Each row below holds a small network's activations on one record, seen along a few directions.
After each row come some of the record's fields: B, J, P, F, K, V.
A field that a record lacks is left out.
The largest differences between rows may come from other fields.
Random noise pushes rows far along 14 fixed directions. That doesn't count. These rows show it; they differ only by the noise:
[-602   26   80  283   98  145 -209  141   53   58 -294  413  169  512
 -272 -274 -400  -21  238  194 -156  225 -405  449   86 -299]
[  25  -32    2 -247   -5  357  198  -46 -193   19  142  -58  222   54
 -200 -111    0 -198  246  175   13   20  351  -68 -147   32]
[ -88 -350   -4   -8  -12  402  528  212   53   -8 -118  220 -148   31
  -92  226 -175   57  301 -205   77 -140  103 -199 -112   -3]
[  87 -158  269  -70 -274  156 -216 -155   22 -289   41 -251   67   74
 -196 -188  -98   63 -148 -379 -451 -258  223 -354  445   94]
[  47  244 -191  -62  249  -33  109   23   45  257  349   -9  -55 -190
  182   49  -51 -117   50 -121  110 -224   99 -264 -382 -459]
[ 232   18 -203  193  -53   37   -4  -50 -301 -233  216  -79  167  110
  243  289   26 -507    4  302  310 -337 -359 -468 -193  -19]
[-141 -433  -25   80 -385  120 -170 -144  194 -163  111  228  208  349
  147 -305 -504 -100   54  699 -241 -347 -278  -89  268  737]
[-437  408  528  -31  -73  622 -112 -437   -5   -1   66  362  142  179
  290 -281  445  498  -46  435  351  291 -162  -98   77    5]
[ -83  308  332   46  -77  -26 -251 -298  228    4  191 -121  175  297
   95 -323 -267   46 -195  101   64 -351 -162  183   52 -145]
[ 393  127   25 -122 -155   92  460   31  -47  214  -19 -306  130 -150
  -48   38  138 -193  225 -334  -65    4  252 -383 -182 -240]
[-321 -482 -296  178   90   95 -172  266  -83   66 -186  379  -75   59
 -227  -75 -317 -130  264  120 -439   86  -59 -205  133  269]
[ -31   14   95 -240   76   43  -65 -145 -344   64  -36   59    8 -268
   35 -125  354   56  122 -142 -236  362  574  -22 -330  114]
[ -57 -226 -226   82  266  216  261  200 -194  301 -103  460 -234 -368
  103  210   79   13  400   11   62  135  202 -213 -512  294]
[ -65 -402   -2 -256 -302  -71   15 -124  -98 -337 -184  -57  -83   38
   23  149  172  169 -201 -203  -87   22  256   83  100  328]
[ 152  -95 -102   33 -459 -255  177   44   40  148 -265 -180  218  139
 -184 -208   92 -116   35   87 -299  404 -163 -161  138   98]
[ -41   65  331  -63  179  -32  364    6   29   89  129 -267  -71  277
 -556 -174 -157   10 -148  -72  366   43  220  260 -313 -324]

[ -51  202 -426 -256  -33 -239  -15  -73  308  396  -63  -93  -13 -141
  316  144  132  148  -48  -68  167  -42  -87  199   56 -186]  (B b1; F f3; K k1; V v1)
[-346  166 -303  104   73  122 -298  103   63   20   82  332   89   31
  -45  -13  192  168  -92  443  225  176 -419 -109  230  -46]  (B b2; J j3; P p2)
[  52 -283  -72   -6  307  -77   28   69 -201   15  272   25 -351 -328
  -78  117  161   46 -128 -105  -36   38  336 -670 -168  167]  (B b1; J j1; P p1)
[ 269 -161  119   27  -93   91   18  -83 -181  -54  303   65   65 -204
    2 -268   34 -132  122  479 -170   14  256 -216 -264  676]  (B b2; J j1; P p2)
[-117 -254 -127 -105 -361    7  302   73  201  -84 -216  114  -14   94
  347  150  264  154  -28   32   -2  108 -136 -269  237   77]  (B b1; J j2; P p2)
[ 336 -130 -180  -30 -125 -140 -477  -88 -214  -70 -483 -176   75 -172
  -98  221    4 -122   68 -348 -302  -84  165  599  108  540]  (B b2; J j1; P p2; F f3; K k2; V v2)
[-188 -192 -367   56  134 -530 -209  257   27   45  140 -113 -139   50
 -169  -95  -80 -176 -230   19 -279  149  -41 -394  187 -348]  (B b1; J j1; P p1)
[-286  236  367  113  264  707 -483 -157 -310 -235   17  255  200   76
 -152  -39   34  -72  198  -47  -17 -118   51  -62  170   -1]  (B b1; J j2; P p2; F f1; K k2; V v2)
[  91  130  370  -26  -10 -148 -115 -225  -91 -251  373  -58 -216 -252
  132  -78  301  301 -334 -315  -81  142  247 -253 -215 -155]  (B b1; J j2; P p1; F f3; K k2; V v2)
[  66   95 -147    3  207 -195 -148   42 -391 -103   48 -195  -10 -144
  -15  233  214 -300 -103 -206   52   51   11 -142 -216 -377]  (B b2; J j3; P p1)
[-120  253 -201  130  234   29 -397  -45 -109   25  118  -66   15   27
  -47  147  149 -131 -242  134  293  -48 -282 -169  214 -258]  (B b1; J j1; P p1; F f1; K k2; V v2)
[ 138  120  216  -66 -255  107  313   43  348  312 -147  -78   -6 -131
  -68 -248 -115  296  250 -416 -500  198  128 -127  173 -192]  (B b1; J j3; P p2; F f3; K k1; V v1)
[ 155  117  354 -247 -454  273  336 -113  465  -27   63  -63  156  -54
  207 -182  -10  467   23 -197  -45 -349  268  116  281  122]  (B b2; J j3; P p1)
[  49  177 -277   46 -246 -203 -271  -32 -135  -22 -171  -23  357   68
  399   32   18 -327  149   81 -260   19 -232  107   48  -94]  (B b1; J j1; P p1)
[ -40   53 -101   79   35  371  259  295  -82 -159  -53  127   28   89
 -226  217   89  -23  184 -146  139  150 -183  -21   95 -458]  (B b2; J j1; P p2)
[ 258   38   46  -27 -387  304  121  -88  100 -240  164   37   35 -227
  137  161  169  285   -4 -212  -40  -73  -66 -261  147  110]  (B b1; J j1; P p1; F f3; K k2; V v2)
[ 361  399 -371  205  -32   -5 -343  -44 -154  328   10  177  248 -448
  127  -65  168  -65  315  268 -123  209 -184  122 -244  298]  (B b2; J j3; P p1; F f3; K k1; V v1)
[-200 -296 -273 -164  114  385 -272    0 -161 -461  395  -31  -14  188
 -354  175 -216 -111 -133  231  165 -371   29  -96  348   55]  (B b1; J j1; P p1; F f3; K k1; V v1)
[ 436  435  282  343 -173 -250   22 -213   16  179  118   67  238 -145
  493 -321 -141 -115  311  189 -249   51 -212   88 -568  -11]  (B b2; J j3; P p1; F f3; K k1; V v1)
[ -20  -59 -351 -137  -34   82  432  257  362  472 -149  138  126  -59
  103  -58 -320  -60  485   38 -225   66  129  210  -12 -163]  (B b1; J j3; P p1; F f1; K k2; V v2)
[ 284 -212  284  133 -209 -363  148 -103 -101 -426  293 -122 -230   21
    9   14  -69  -14 -325 -111 -124   32  -65 -209 -367   -5]  (B b2; J j2; P p2; F f3; K k2; V v1)
[  66  418  248  -21    9    3 -282   19 -155  -66 -175 -277  236 -107
 -325  -98  369   42 -103 -547    9  138  266  161  182 -225]  (B b1)
[ 218  125  407  384  -38  126 -122   38   42   46  -47    8   36   -5
  -34 -255 -173  -49  175 -197 -320  -75  -83 -345   81   98]  (B b1; J j2; P p2)
[-196   32  107  -82 -235  330   74  -60  -11 -255 -153  334  303  107
  136  -56   -9  111  296   32 -265  250  -13  348  -45  -86]  (B b2; J j3; P p2; F f1; K k2; V v2)
[ 225  348  430  227  228  369   87 -115  213  345 -195   22 -209 -253
   46  204   52  410   72 -444  492 -477   88  272  -56  267]  (B b1; J j1; P p1)
[-198  242  309   68   36  146  -95 -108 -100 -345  144  -83  168  360
 -346  -66   24  -56 -245   61  257   76 -250   77   51 -436]  (B b2; J j1; P p2; F f1; K k2; V v2)
[  70 -311  -86  -83  -64  -44  251   97   36  102  -27 -228  -15  168
 -187   30 -261 -311   64   70  -46 -164   17 -237   63  164]  (B b1; J j2; P p2)
[ -42  481   78 -190   21 -362 -413 -205  112  237   11 -246   66 -143
  185 -215  161   60 -188 -381 -258   10  205  132   14 -371]  (B b1; J j2; P p2)
[-115  -64 -490 -109   76 -324 -428   13   95  263  189  109   39 -170
  354 -147  -58 -128   -3  203 -461   -4   11 -229  177   35]  (B b1; J j2; P p1)
[-165  -30  -40  -13    9   27   51  156  301   26  253  307  -88  -71
 -151 -284 -260  435  -10  -63 -141   93  111  316  -87  -95]  (B b2)
[ 222 -327  266   99   61 -346  -74 -217 -176 -187   85 -286 -284   73
 -135  -96   71  -62 -431  257  127   12  164 -199  -73  535]  (B b2; J j1; P p2; F f1; K k1; V v2)
[  53  101 -117   43  426  -29  -21  119 -137  197  156  -39 -223 -307
    7  140  113 -146   41 -357  -14  -13  267 -428 -177 -381]  (B b1; J j2; P p1; F f1; K k2; V v2)
[ 151  -40   89  252  171 -415 -300  -30 -323 -217  251  -84  181  133
   88 -178 -264 -604  -20  391 -136 -221  -90   -6 -336  178]  (B b2; J j3; P p2)
[  98 -128  447   15  123 -594   19 -111   23   33  -25 -105 -232   17
  158 -215 -274   12 -111 -189 -233 -137  402  323 -463  125]  (B b2; J j1; P p2)
[-105 -359  284  229  259  -53  228  212 -116 -180   20 -171 -357  257
 -651   37 -322 -133 -109 -269   18   -3  -34 -292  -76 -198]  (B b1; J j1; P p2; F f3; K k1; V v1)
[ 413  214  -89  489 -228   82 -269  -19  -65 -233  142   98   92 -103
  -25  106  -91  -47  -25  152   36 -147 -656  -90  -20  249]  (B b2; J j3; P p2; F f3; K k1; V v1)
[ -57  337  170  308  -89  592 -161  183   18 -391  416  461  267  -87
 -494 -247 -183  307  148   81  -30  -12 -120  310  -39 -102]  (B b2; J j3; P p1)
[   7 -277 -121  -48 -324  -13  277  117  188 -236  191 -136   37  270
 -139 -120 -181   72 -136  184 -135   90 -131 -236  343 -142]  (B b1; J j3; P p1)
[-178  207 -355 -270   74  169 -441 -229  144  470 -114  -99   12 -178
  234   98  427  167 -177  250  340  -89 -128 -249  626  290]  (B b1; F f3; K k1; V v2)

Which values does each new row have?
[ 169 -103  160   17    9 -505  173   83 -110  -37 -155 -243 -212 -164
 -123  117  188  -43 -229 -450  -32   90  236  -96 -323  -20]  (B b2; J j1; P p2)
[ 177 -112  425  -49  -51 -263  284  -14  -29  142 -458 -275  -58   71
 -145 -102  -12   39   81 -510 -207  199  411  443  -97   61]  (B b1; J j1; P p1)
[ -23 -130  119  326  150 -239 -495    1   85  156 -416   82 -123   93
  -57  -84 -302   17  -19   44  -73 -245  -86  470  101  561]  (B b2; J j1; P p2)
[-150  306  -78  -27  221  179 -290  -42  221   56  307   31  157  110
  157 -154 -373  -63  115   51  -85 -447  -42  235   92 -348]  (B b1; J j3; P p2)
[ 560  316  204  252   73 -542  -99 -218 -191  264   81 -302  134 -218
  271 -326  103 -352   22  193 -149  139  146 -109 -465  136]  (B b2; J j3; P p1; F f1; K k1; V v2)
[ 400  158  -62  -54  102 -141  167   83 -225  194 -481 -435  133 -151
   49  370   27 -431  336 -704  -31 -225  257  370 -267 -334]  (B b2; J j3; P p1)
[  34  227  199 -129 -369  -43  116 -280  203  137  238   78  226   28
  251 -346  -17  172  -34  463    9  116 -151  -11 -168  310]  (B b1; J j1; P p2)
[ 294  -87 -130  221 -268  -71 -136    7  177 -173  154  370 -174 -450
  283   29 -213  299   41 -206 -383 -235  -54   64 -209  522]  (B b2; J j1; P p2; F f1; K k1; V v1)
[ 136  394 -161  197  292  140 -118  108   55  409  -26  107   74 -177
   60  100 -178 -222  298  -88  138 -220 -122  129 -197 -141]  (B b1; J j2; P p2; F f1; K k2; V v2)
[  55  550  -86  -91  276  143 -325   16   58  354  142 -102  259 -153
   21 -239 -100 -116  265 -217 -316  -63  217  150   44 -513]  (B b1; J j3; P p2)
[  28 -305  -15 -392 -470   50  506   71  180   74   61   23  295   98
 -233 -374 -153    9  291  235 -490  346  326  -53   65  297]  (B b1; J j2; P p2)
[  95  160  132 -242 -138  -45 -313 -270   98  -31 -119 -299  228   55
  136 -143   -8  -62  -65 -314 -277 -230  298  260  321 -119]  (B b2; J j2; P p1; F f1; K k2; V v2)
[-128   38 -107 -216  188  236  192 -167   30  430  189  -21   14   52
   51 -125  118  -29   11  558  270   75   32 -222   21   54]  (B b2; J j1; P p1)
[ 257  324  266  -55 -271   51   -5 -100 -126 -145  -28 -170  343   49
  -27 -197  178  -75  154 -156 -242  273  153  271  -96 -170]  (B b1; J j2; P p2)
[ 103  -67  109 -209   98  433  464   72  213  243  -59 -120 -197 -232
  242  155  185  173  171 -414   -9 -193  291 -601  233 -222]  (B b2; J j3; P p2)
[ -91 -417  -55  244  364  392  194  204  118    5  259  303 -289   80
 -248  108 -571  -35  106  458  359 -419  -62  -63  -85  463]  (B b1; J j3; P p2; F f1; K k2; V v2)
[ 139  -90  154  493 -125  374 -144   45  -51 -361  275  176  -33   81
 -178  -19 -158   42    1  151 -100 -112 -455 -593  314   93]  (B b1; J j1; P p1; F f3; K k1; V v2)
[-220  -28   69 -108 -101  -59  279  -82  -89   -2 -160 -129   68  400
  127  106  212 -166 -101  416  411  118 -247  -65  103  -71]  (B b1; J j1; P p2)
[ -58  -33 -581 -374  -22   29  262  194  248  248   55  -71   48  -28
 -292  168  -81   34   -1 -115  138  -75   62  217   61 -180]  (B b2; J j2; P p2)
